Each row has a name. Each question is about the rows just above it.

kosep: [174 169 126 174 169]
Vip: [155 161 167  98 153]
gos: [155  99 156  98 161]
How many times does gos hold [98]? => 1
Which entry of gos is missing from [161 156  99 155]? => [98]
Times [169] occurs in kosep: => 2
Shuffled gos with one entry gone: [ 99  98 156 161], missing => [155]

Badap: [159 133 127 146 160 143 122 127 123]
fod: [131 126 115 108 158 134 139 129 127]
kem: [153 158 111 117 118 143 144 135 134]
fuma: [137 117 129 164 118 124 127 128 116]
susa: [154 133 127 146 160 143 122 127 123]
lari: [115 149 138 176 126 119 125 126 119]
dimel: [150 136 109 156 119 104 121 137 144]
livu: [146 146 105 103 109 106 131 119 111]
Tov: [128 136 131 140 132 121 132 132 116]
livu without one entry, shuffled: [119 111 103 109 131 146 106 146]. Gone: => [105]
Count of [128] in susa: => 0
livu without one entry, shuffled: [131 146 111 109 103 146 105 106]. Gone: => [119]

Taba: [129 130 156 167 100  99 121 105  93]
ruke: [166 100 104 167 100  99 121 105  93]
paz: [104 110 153 181 103 107 153 113  95]
Which entry of Taba is missing from [121 100  99 167 130  93 156 105]? => [129]
paz without one entry, shuffled: [ 95 107 181 153 104 103 110 153]. Gone: => [113]
paz without one entry, shuffled: [110 107 153 104  95 113 181 153]. Gone: => [103]
How many times does paz hold [103]? => 1

bev: [ 76 100 112 160 137  72  78]
matek: [ 76 100 112 160 113 155  78]
bugu: [102 121  70  71  71  87  71]
vede: [ 90  91  98 184 141 122 126]
How many times does bugu hold [70]? => 1
Count of [112] in matek: => 1
bev without one entry, shuffled: [ 72  76  78 137 112 160]. Gone: => [100]

gonek: [ 95  93  99  92 130 115 107  87  91  89 102  88 139  93  90  89  92 101
 136 116  91 101  91 155  90]
gezaz: [153 168 156 163 133 170 147 159 168 156 170 170 117 154 170 170 163 144
 119 154 156 169 170  87 168]
mol: [ 98 100 140 101 150 145 156  90 116  93 118  93 161 136 114  99 110  89
 155 158 138  96 110  90  94]
Kenom: [169 162 167 158 169 165 169 136 170 167 164 156 166 169 164 164 158 118
 164 168 172 171 161  85 165]
tir: [ 95  93  99  85 130 115 107  87  91  89 102  88 139 136  90  89  92 101
 136 116  91 107  91 166  98]
Temib: [164 165 151 166 158 167 163 161 173 169 169 167 158 168 169 167 159 158
 161 162 165  87 157 150 167]
goz: [ 92  93  93 125  87  96  86 131 104  91  79 120  87  93 108 122 116 134
  89  85  85 110 125 133 117]
kerok: [107  97  95  86  92  90  88 124  96  94 102  91  96  88  88  88  94 143
  86  82  94  94  94 168  89]
fisuv: [150 129 123  86 165 167 168 125 118 100 169  98 168 116  99  89 103 155
 163 158 124 117  95 169  98]
How many times does gezaz hold [153]? => 1
Count of [101] in gonek: => 2
Times [170] occurs in gezaz: => 6
Times [94] occurs in kerok: => 5
Count of [136] in tir: => 2
Times [86] occurs in kerok: => 2

zupim: [115 141 148 117 147 137  87 120 136 155 157 116 114 113 116 130 123 140
 135 136]
nak: [128 147 147 148 147 108 157 126 110 112 125 108 108 108 154 120 108 116
 109 119]
tafe: [149 121 114 113 113 106 127 121  82 127 130 143 151 133 111 146 140 140
 130 116]
Which entry of nak is missing from [126 108 110 125 108 147 116 120 108 128 157 148 147 108 108 154 147 112
 119]? => [109]
Count of [147] in nak: => 3

garu: [180  84 166  95 173 112  91]
kep: [180  84 166  95 173 112 149]
Pir: [139 172 153 102 145 112 101]
sala: [124 143 127 127 136 127 123]
fak: [156  82 142 117 162 122 112]
Lomup: [180  84 173 173 173 145 131]
bude: [180 179  80  95 173 112  91]
benon: [ 70 153  73 180  67 150 188]
Count of [173] in Lomup: => 3
bude without one entry, shuffled: [ 95 112 179  91 173  80]. Gone: => [180]

suvat: [ 94 119  74 117]
Nifek: [148 142  86 106]
pigap: [117 117 117 116]
toda: [142 166 110 102]
nusi: [118  98 188 147]
ripak: [141  93  93 138]
vafi: [123  94 183 147]
kav: [102 128 177 142]
gevo: [101 142 173 141]
Lovaz: [112 108 188 148]
Lop: [141  93  93  92]
mif: [143  95  87 136]
Count of [93] in Lop: => 2
vafi without one entry, shuffled: [ 94 147 123]. Gone: => [183]
nusi without one entry, shuffled: [118 188  98]. Gone: => [147]
Times [118] occurs in pigap: => 0

giveg: [125 134 125 129 130 122 127 127 131 131 130 124 124 132 132 132 133 132
 127 133 128 123 129 131 134 131 130 130 128 131 131 133 123 132 129 126
 124 127 126 122 127 123 123 123 128 130]
Lep: [113 154 113 121 118 101 133 121 120 120 126  87  94 153 123 170 164 175
 107 150 137  85 122 170 155 137 121 122 133 167 169 161 101 127 120 108
 105 137 132  97 104  94  97 113 113 133]
suge: [156 146 161 130 161 146 126 163 160 160 159 151 150 124 160 118 119 119
 160 140 101 140 159 116 137 148 160 151 152 117 110 130 149 152 129 162
 150 125  98 125 134 144 152 147 148 151]
famir: [145 137 145 130 143 142 124 123 139 143 142 142 143 125 142 122 121 125
 145 133 120 134 143 121 133 139 141 139 143 122 122 131 145 137 130 146
 144 125 119 132 134 142 142 141 141 138]
badal: [132 140 134 125 137 127 130 137 136 137 138 125 127 134 138 135 135 136
 130 138 122 121 137 134 138 138 137 135 128 134 133 137 128 137 124 134
 130 131 120 120 124 125 127 130 128 138]
buv: [132 132 132 124 133 134 130 138 130 134 136 133 134 131 134 130 128 130
 131 129 126 128 136 131 132 134 136 135 127 129 129 132 134 134 123 134
 133 131 126 133 128 133 132 136 127 134]
Count of [134] in buv: => 9
Which entry of Lep is missing from [167  94 121  97  87 121 123 170 101 113  94 120 126  97 108 122  85 153
 150 175 113 118 107 133 170 132 137 113 101 121 120 137 155 105 113 154
 137 133 104 164 133 169 122 161 120]? => [127]
How many times does Lep hold [133]? => 3

Zef: [130 147 147 133 139 137 159 121 133 118 126 145 131 131 144 147 157 144
 129 189 169 133 124 134 114 175 190 147 142 118 124 131 132 131 145 172
 138 132 134 146 174 132 126 166 180 142]
bipog: [111 127 105 130 111 110  99 145 141 141 126  95 144 122 138 127 105 130
 124  89 119 130 114 130 121  90  78 131 118 116 105 126 130 123 117  74
 105 139 123 130  81 106 142 105  80 121]
paziz: [119 147 123 146 123 135 145 157 143 130 151 116 153 119 141 125 148 138
 135 163 163 140 119 136 112 135 157 138 131 119 146 127 119 149 143 132
 123 160 153 129 146 124 147 165 139 146]
Times [131] occurs in Zef: => 4
Count of [130] in bipog: => 6
Shuffled paziz with one entry gone: [160 131 138 143 157 119 143 146 147 148 125 141 149 119 139 140 135 124
 163 146 151 123 153 146 129 157 123 119 138 163 165 130 153 135 136 112
 116 119 135 147 132 145 146 119 123], missing => [127]
Count of [132] in paziz: => 1

Losu: [155  89 171 173 111 151 157 138 133 108 140  95 152 181 156 104 140  99
 106 155 110 111 139 131  94  92 147  96 156  91 165 166 139 167 103 100
 182]
fol: [110 132 117 122 111  97 131 156 170 131 159 145 105 124 113 139  83 134
 132 115 162 111 158 182 165 144 148 177 119 143 127 125 112 128 169 145
 131]
zarod: [110 132 117 122 111  97 131 156 170 131 159 145 105 124 113 139  83 134
 132 115 162 111 158 182 165 144 148 156 101 116 113 109 150 117 152 116
 127]
Shuffled zarod with one entry gone: [ 97 127 111 152 131 113 139 117 111 132 101 158 148 124 165 156 132 116
 115 134 110 122 150 116 113 156 131 117 182 159 162 109 170 145 144  83], missing => [105]
Shuffled fol with one entry gone: [143 162 139 110 131 105 125 170 145 177 117 131 113 132 112 144 145 111
 158  97 115 131 156 127 182 132 122 119 124 169  83 159 134 148 128 111], missing => [165]
Which entry of fol is missing from [111 112 145 177 143 131 148 132 113 127 139 144 156 131 105 158 159 115
 122 170 124 169 128 134 119 125 132  97 111 131  83 117 162 182 110 145]? => [165]

rirop: [136 111 124 121 119 145 136 130 140]
sute: [113 146 114 128 153  89 170 103  89]
pumuk: [113 146 114 142 153  89 170 109 108]
pitu: [129 114 119 172 130 108 152 112 119]
gigor: [113 146 114 142 153  89 170 109 129]
Roko: [ 99 126 120 167 109 129 129 167 120]
vokul: [129 109 120 167 109 129 109 109 115]
Times [99] occurs in Roko: => 1
How many times does vokul hold [109]? => 4
pitu without one entry, shuffled: [112 119 108 152 114 172 119 129]. Gone: => [130]
Count of [89] in sute: => 2
Which entry of pumuk is missing from [114 170 108  89 146 153 113 142]? => [109]
Count of [120] in rirop: => 0
Count of [129] in Roko: => 2

zugu: [108 113 146 114 153]
Tavuk: [108 152 136 137 180]
zuvar: [172 144  78 158 168]
vav: [123 173 120 163 177]
pepo: [121 141 121 121 141]
zula: [172 144  78 136 139]
bir: [154 109 109 120 121]
How many times does pepo hold [121]? => 3
Which entry of zuvar is missing from [144 168 172 158]? => [78]

